These are the activations of a small neural network, seen along a few directions. Each row is one input.
In each table, some parts of the input vary, and every possible input appears once, in random order.
Descriptions start from the smaller parts, as in this example, which fits no table here: values(3) and (point or line(11) or (line(6) and ring(8))).
Shared parts are said once, and a part with two or three values counts as separate values.

Other details of the inputs shift rows strongly along three fixed directions, in all tables alike. That doesn't count.

Table:
r1: [-16 -13 -51  21 -29  17 -43 -33 -20  37 -28 -39 -11  24]
r2: [ 21 -13 -52 -12 -38   4  -4 -11 -77  31 -13 -37   7   1]
r3: [  24  -13   34   50   19  -72   47   45   26  -28   -6  -14 -106  -23]
r4: [-89  43  27  45  31   5 -70  12 -31  -2 -37  -8   1  27]
r5: [-52  26  83  21  63   7  -8  38  26 -48 -10   3  13   0]
r6: [ -13    6   12   20  -17  -78 -116   34  -24   -7   64   -1   82   58]
r7: [  22  -11    4   42    5  -70   30   29    9   -5  -20  -19 -109    1]
r8: [ 11  -1 -31 -45 -37  17   3 -19 -46  38  -4   8  66 -12]
r9: [ 28 -23  17 -22  10  35  20 -35  22 -32  20  13  26 -22]
r10: [ 60 -18 -93  13 -52 -27  28 -32  27  66  -1 -25 -55  -8]
r11: [  12   -8  -16   47    1  -68   20   30   16   -6  -18  -12 -112   -7]
r12: [ 42 -15 -68   6 -51 -57  23  15  -1  39 -13 -35 -89 -14]
r13: [ -2   8  82 -18  43   5  48  15 106 -58  19  25  18 -34]
r14: [ 17 -39  12 -42  -4  52  37 -34  43 -27  33  -1  42 -13]
r15: [ 17   7 -49 -28 -16  32  -5 -19 -28  52 -15  11  55  22]
r16: [-59 -24  19  -7  17   9 -21  -1 -38  23  -7  -8  33  16]
r17: [-19  21  66  20  55  23  -7   7   9 -81   2  15 -22  10]
r18: [ 57  25  32 -30  16  29  80  10 102 -33  35  43  42 -38]
r19: [-30  27 -33  10   0  27 -47 -22 -20  48 -16   8  22  18]
r20: [ 27 -22  10 -20   4  52  18 -20  44 -28   9 -16  38  -9]
r21: [ 66 -54 -48 -30 -69 -41  69  -8  12  49  20 -21 -54 -34]
r22: [ 13  -6 -39 -30 -10  42 -22 -28 -13  61 -17   6  50  22]
r23: [ -3 -15  22  31  -8 -87  18  34 -41 -12 -16 -27 -96 -23]
r24: [ -2 -27 -34 -30 -25  25  13 -24 -46  54   7  20  62   3]
r25: [-23  -1 -40 -19 -12  37 -39 -16   1  48 -29  -8  48  18]
r26: [ 29  44 -26 -21 -21  43  23 -26  26 -40  32   6  16 -15]
r27: [-44   7  11   2  23  15 -43   4 -23  21 -35 -16  25  32]
r28: [-63  17  44  34  53   1 -49  26 -63   3 -25   2   8  21]
r29: [   5  -54   24   29    7  -64   31   18    9   11    7  -13 -103  -19]
r30: [ 48  32  17 -46  -8  31  60  15  61 -22  29  28  47 -37]
r31: [ -2  23   6 -13  17  30  -4   0  49  -5   0  34  18  -5]
r32: [ -9 -13 -26 -42 -38  19   9 -10 -56  44   9  13  52  -5]
r33: [-29 -27   0 -15   4  18 -13 -16 -45  44   3  13  36  10]
r34: [ 16 -28  21 -25   4  34  18 -30  36 -36  10  -9  34 -15]
r35: [ 26 -50 -59  18 -40 -40  -1  -3  35  57 -34 -48 -79   3]
r36: [-35 -10  15   1  21   2 -35 -10 -55  28 -17   7  30   6]
r37: [ 42  22  -6 -36 -17  38  35 -13  12 -47  17   6  19  -5]
r38: [ 11  58   8  -3  13  23  30   0  78 -27  22  43  15 -19]
r39: [-34  44  51  39  42  26 -23  -3  19 -78  11  21 -31   1]
r40: [  3 -40  18  35  -1 -73  47  24  -7   0   6 -10 -96 -18]
r41: [  9 -14 -34 -27 -20  20   4 -30 -40  47  -8  15  70  -2]
r42: [ 66 -47 -24  -3 -30 -29  47  -4  92  31 -11 -38 -70 -10]
r43: [  5 -28 -64   4 -21  19 -39 -31 -40  42 -21 -17 -12  18]
r44: [-72  74  17  30  19  -6 -52  26 -62 -19 -15  10  -8  15]
r45: [-69  57  12  14  23  -9 -47  40 -69 -22 -23  12  -5  17]
r46: [ 33 -12   8 -19   2  26  38 -30   8 -42  21  17  32 -23]
r47: [-41  47  20  -2  16  -3 -28  31 -62 -12 -21   5   6  21]
r48: [ 46 -16   3 -26   7  60  27 -30  39 -25  23   9  38 -16]
r49: [-34  65  67  17  60   1  16  44  51 -84   9  52 -13 -11]
r50: [ -17  -10   35   63  -14 -102 -124   41  -54  -49   55  -20   19   70]
Each input here is: values(2) and (point or (line(4) and line(6))).
Changing only the values(2) part turns r30 into r2. The same change can be made to r47. Which row results?
> r37
Changing only the values(2) part turns r22 into r17. The same change can be made to r25. Which row results?
> r35
Change only the values(2) part in r11. List by row number the other rows that result.
> r49
A walk changes only the line(6) part. It starts at r19 and steps to r31. List the rest of the walk in order.
> r22, r28, r36, r33
Change only the line(4) part in r46. List by row number the other rows that result.
> r9, r23, r34

Table:
r51: [-93  33  81  37  65   8 -43  27 -72 -70 -15  15   3  17]
r52: [ 10 -11  27   7  11 -28  38  19  44  -5  -3  -1 -46 -22]
r53: [ 11  -3 -10 -17  -6  36   8 -24  -4 -17  11   4  27  -2]
r54: [ 16   3 -10 -19  -6  33   9 -20  -4 -19  13   8  31  -2]
r55: [  6  14 -17 -17  -3  35  -3 -16   9   6   0  11  35   3]
r56: [ 14  -5  -8 -19  -4  39  11 -24   3 -18   8   2  28  -3]
r57: [  2   6   0 -22  -2  25  11  -8  -5  -3   8  13  37  -5]
r58: [  5 -23 -53   8 -34 -29 -18  -5 -59  55 -20 -30 -27  11]
r59: [ 29  -6  21  12  -5 -43  16  19  48 -25  25  -1 -33 -10]
r60: [ -8 -20 -52  12 -22 -20 -26  -8 -37  73 -33 -27 -26  15]
r61: [  4  18 -18 -18  -7  31  -3 -13   7   6   1  10  35   2]
r62: [  9   4  16  13  10 -21  25  17  57   0  -7  -1 -50 -14]
r63: [-30   0  -5  34   1 -45 -51  21 -35  26 -15 -17 -20  26]
r64: [ 14  -3  26   7   9 -33  37  23  40  -6   3   6 -44 -21]
r65: [ 10  -6   3 -20  -7  12  -9  -7   8  -3  23  10  50   6]
Describe the family of inputs behind these rows.
> values(3) and (point or line(4))
Changing only the values(3) part turns r51 into r60. The same change can be made to r65. Which row results?
> r63
List by row number the other rows that have the values(3) part in common with r56.
> r53, r54, r58, r59
Change only the line(4) part in r60. List by row number the other rows that result.
> r55, r61, r62

Table:
r66: [ 23  17   5 -35   4  52  23 -13  55 -22  14  21  47 -10]
r67: [ 26  11  -3 -24   2  59  25 -32  49 -30  23  19  36 -13]
r68: [-10 -31 -56 -12 -32  12 -36 -24 -89  54 -21 -30  31  24]
r69: [-16  -7 -44 -17 -16  29 -42 -22 -58  58 -22 -11  52  25]
r70: [-18  12 -58  -6 -17  38 -40 -31 -58  40 -21  -7  33  21]
r71: [-33  30  57   5  35  19  -7  17 -31 -78  12  17  22   2]
r72: [-10 -19 -55  -9 -26  34 -34 -39 -85  31 -11 -17  31  22]
r73: [ 42 -13 -17   0 -22 -22  38  -1  22   1  12  -4 -44 -20]
r74: [ 36  -5 -26   1 -15 -13  29  -4  53  25  -2  -3 -48 -14]
r75: [ 37   5  10 -42  -8  37  36 -16  31 -30  36  22  57 -18]
r76: [ 26 -33  -4  -1 -13 -38  25   5  37  35   4  -4 -28 -15]
r77: [ 55 -17 -39  14 -49 -70 -33  11  49  26  36 -21 -13  20]
r78: [ 22  -5 -16  -1 -16 -35  25  13  51  47   0   6 -27 -16]
r79: [ 31  -3  16 -25  -3   7  38  -3  35 -21  35  25  29 -20]
r80: [ 27   1 -16  -5 -18 -29  26  13  52  41  -5  -2 -28 -16]
r81: [-35  -8  31  39  21 -51 -18  34 -28  -7 -25 -22 -63   6]
r82: [ 35  -6 -22  -2 -14 -16  30   2  54  25  -7  -6 -41 -12]
r83: [ -2 -13 -53 -13 -28  26 -30 -30 -89  29 -13 -17  41  20]
r84: [-40  28  52  16  42  34 -16  -2 -17 -77   6  17   9   3]
r85: [ 35 -21 -14  -2 -20 -24  37   0  29   7   4 -11 -41 -16]
r86: [-37  -6  39  36  18 -59 -12  37 -37  -9 -14 -15 -59   5]
r87: [ 25 -31  -3  -3 -16 -40  31   8  27  27  12  -1 -29 -15]
r88: [-15 -16 -46 -12 -16  34 -39 -26 -63  47 -23 -22  48  25]
r89: [-37  22  12  44  18 -46 -18  33 -19   2 -32 -11 -68   6]
r90: [-41  20  20  40  19 -50 -20  42 -17   5 -31 -12 -62   6]
r91: [ 18  11  10 -33   7  42  21 -14  56  -8  23  34  56 -10]
r92: [-49  24  64  13  48  20 -18  13  -6 -53   9  27  31   6]
r93: [-46  29  64  10  46  24 -17  14  -7 -57   3  17  28   7]
r94: [-38  -9  38  39  22 -57 -19  34 -29   0 -22 -18 -58   5]
r95: [-39  26  55  13  42  29 -15   4 -16 -76   1  14  16   4]
r96: [ 27   9   1 -27   3  55  28 -25  51 -30  17  16  43 -11]
Describe the family of inputs behind these rows.
> point or (line(5) and line(6))
Change only the line(5) part in r79. List by row number the other rows that result.
> r71, r73, r75, r83
Change only the line(5) part in r78. List by row number the other rows that result.
> r70, r80, r89, r90
